A small network was shown many inputs. Here are its activations along a few directions, one row for each input.
Each table varies a few parts of the input and shows all the possible inputs, shuffled.
Descriptions start from the smaller parts, as in this example, which fits no table here: one of 4 places along a line, together with either a single point or one of 9 places along a line or (one of 2 separate values, together with one of 8 places around a ring).
Shared parts are said once, and a part with two or three values counts as separate values.
In the rows, zero is written as 128.

Other details of the inputs vary at random and push rows far along three fixed directions, the same in every table; ignore that.

Rows:
row 1: [188  94 185 107 145  68 127 200 105 194 197 173]
row 2: [149 149 124 136 118 111 136 100 147 140 146 123]
row 3: [ 95 142  78 152 137 132 183 106 170 174 129 122]
row 4: [ 55 135 113  87 116 165 113 153 131  93 107  94]
row 5: [163 150 141 118 122 133 109 104 123 112 118 134]
row 6: [ 98 141  87 147 134 100 165 102 168 176 129 149]
row 7: [ 89 133  83  81 107 162 181 103 160 110 154 136]
row 8: [ 58 116 122 111  77  85 178 203 138  35 170  56]
row 9: [111 131 142 144 144 165 137 131 126  92 125 112]
row 10: [145 119  88 129 105  71 178 117 161 195 201 153]
row 11: [103 128  98 146  93 161 146  67 160 134 111 113]
row 12: [140 124 130 148 133 151  80 142 120 111  54 137]
row 13: [225  83 215 207 129  56 134 135  42 169 110 124]
row 14: [208 121 186 156 146 107  99 118  68 175 137 138]
row 15: [129 122 180 154 133 189  59 130  90  56  62  92]
row 16: [117 116 167 101 130  85 125 164 120 150 186 146]
row 17: [ 69 137 103  52  99 135 127 181 143  49 183  93]
row 18: [128 138 175 159 148 171  59 125 103  37  61 121]
row 19: [ 97 107 102 122 140 155 182  76 140 138 132 166]
row 20: [127 115  90  85 124 140 157 123 156 104 140 166]
row 21: [128  91 152 121 126 128 115 126 113 142 126 157]
row 22: [171 128 175 176 149 171  55 111  70  65  58 114]
row 23: [165 151 111 157 122 169 124  42 109 114  90  99]
row 24: [210 110 165 120 114 151  72  95  84 137  75 153]
row 25: [147 122  95 116 119 114 161  44 146 164 130 178]
row 26: [ 61 141 128 137 125 119 168 116 156 131 179 102]
row 27: [135  99 180 113 121 131  90 157  94 133 132 134]
row 28: [ 78 146 121 112 124 171 112 143 131  99  93  84]
row 29: [ 77 127  97 142 111 101 160 142 170 196 155 103]
row 30: [186  82 184 149 126  57 104 196 118 206 174 173]
row 31: [135 149 135 128 142 103  97 196 114 118 141  82]
row 32: [120 128 126  80 142  97 136 215 138 148 171 135]
row 33: [112 114 138 132 128 101 128 179 127 117 175 136]
row 34: [203 130 157 120 155  65 124 209 118 210 168 151]
row 35: [ 80 143 104  82 114 133 148 208 180  58 188  94]
row 36: [197 133 163 129 152  91  86 127  90 187 103 159]
row 37: [129 112 132  85 115 186  61 136 116  19  59 137]
row 38: [ 95 110 134 116 138 118 145 204 156  97 172 151]
row 39: [177 158 153 162 159 135  72 113 100 122  58 116]
row 40: [ 41 158  89 119 126 148 121 176 153  57 127  65]
row 41: [135 119 142  88  97  95 125 189 146 147 189 117]
row 42: [140 116 123 181 137 129 183  69 137 203 142 155]
row 43: [148 131 109 119 108 111 169  40 137 198 149 162]
row 44: [133 130  90 141 116 126 182  94 171 165 156 142]
row 45: [139 131 135 114 116  67 116 184 165 128 185 131]
row 46: [ 84 154  90 157 133 123 155  87 163 159 114 114]
row 47: [ 57 122 104 116 133 152 164  63 146 104 127 147]
row 48: [165 151 160 123 151  95  90 170 112 149 122 129]
row 49: [155 111 149 112 111 134  63 190 133  65 101 144]
row 50: [112 114 116 104 131 130 108 149 129 131 102 138]
row 51: [125 146  94 118 120 176 175  67 149 122 122 130]
row 52: [133 132  94 137 146 116 152  50 134 188  98 166]
row 53: [ 51 131 125 135 106  90 170 211 122  61 133  49]
row 54: [138 151 139 110 149 179  58 133  72  57  53 102]
row 55: [ 83 132 115 158 131 150 158  63 147 121 112 151]
row 56: [188 140 136 123 121 127 112 108 104 133 134 121]
row 57: [135 138  91 153 110 137 150  61 142 141 131 111]
row 58: [152 135 106 149 122 139 133  54 147 123  90 166]
row 59: [169 110 180 115 146  80 133 209 121 171 200 149]
row 60: [137 127  86 112 121 169 130  46 117  91  90 142]
row 61: [ 99 141 135 147 131 147 161  55 126 150 131 128]
row 62: [129 151  99 139 134 111 172  85 125 213 152 108]
row 63: [183 117 128 119 132 123 108 170 140  98 120 173]
row 64: [ 59 144  87 104 140 153 138 200 172  58 118 123]
row 65: [ 99 116 139 174 118 175 124  72 124 129  88 113]
row 66: [119 133 121 171 128 130 172  60 114 179 157 103]
row 67: [ 94 126 101  79 139  95 121 200 135 108 163 119]
row 68: [104 138  75 149 129 109 170 106 149 179 140 131]
row 69: [131 123 106 100 156 134 127 155 135 117 106 156]
row 70: [192 104 161 143 153 137  86  93  68 125  90 163]
row 71: [ 88 123 143 136 115 174 135  89 118 126 116 106]
row 72: [150 111 173 110 134 104  99 164  84 134 166 130]
row 73: [110 146 113 159 127 169 122  84 124 144  70  89]
row 74: [139 147 136 124 154 128 106 202 129 105 119 108]
row 75: [183 127 156 142 115 151  78 117 111 112  87 112]
Description of these inputs: one of 3 separate values, together with either a single point or (one of 4 separate values, together with one of 6 places around a ring).
Changing only the choice among 3 separate values turns row 30 into row 49. The same change can be made to row 72. Which row results?
Answer: row 17
Changing only the choice among 3 separate values turns row 45 into row 46. The same change can be made to row 63. Which row results?
Answer: row 64
Which other rows does row 19 become when the choice among 3 separate values takes its other values? List them by row number.
Answer: row 20, row 69
Which other rows does row 6 become when the choice among 3 separate values takes its other values? List them by row number.
Answer: row 55, row 58

Rows:
row 76: [120 131 111 172 122 118 169  59 137 171 132 120]
row 77: [144 120 170  99 138 145  66 168 110  60  87 145]
row 78: [233 126 142 172 143 129 114  65  97 174  69 175]
row 79: [ 96 136 148 122 122 164 133 104 121  50  90 105]
row 80: [ 53 130 115 123 130 121 133 165 146 103 166 102]
row 81: [182 129 163 144 140 107  62 168  88 124 127 120]
row 82: [141 139 116 135 136 172  84 125 110  91  71 106]
row 83: [195 105 171 112 130  94  89 197 117 116 148 156]
row 84: [ 80 113 143 101 118 116 157 172 143 126 176 116]
row 85: [ 95 128 114  82 107 121 137 159 152 114 172 123]
row 86: [ 69 154  72 111 125 187 135  92 145  70 109 108]
row 87: [118 126 111 119 134 125 166 128 154 171 147 146]
row 88: [129 135  91 167 126 160 163  59 136 148  83 122]
row 89: [132 137 134 133 117  97 172  67 121 199 159 133]
row 90: [133 113 120 128 132  64 140 192 143 204 185 143]
Changing only one part turns row 77 into row 87. The same change can be made to row 83. Which row results?
Answer: row 78
Describe the family of inputs behind these rows.
Answer: one of 3 separate values, together with one of 5 places around a ring
Which other rows does row 86 become when the place on the ring of 5 takes its other values? List them by row number.
Answer: row 81, row 82, row 85, row 89
Which other rows does row 84 become when the choice among 3 separate values takes its other values? List them by row number.
Answer: row 79, row 89
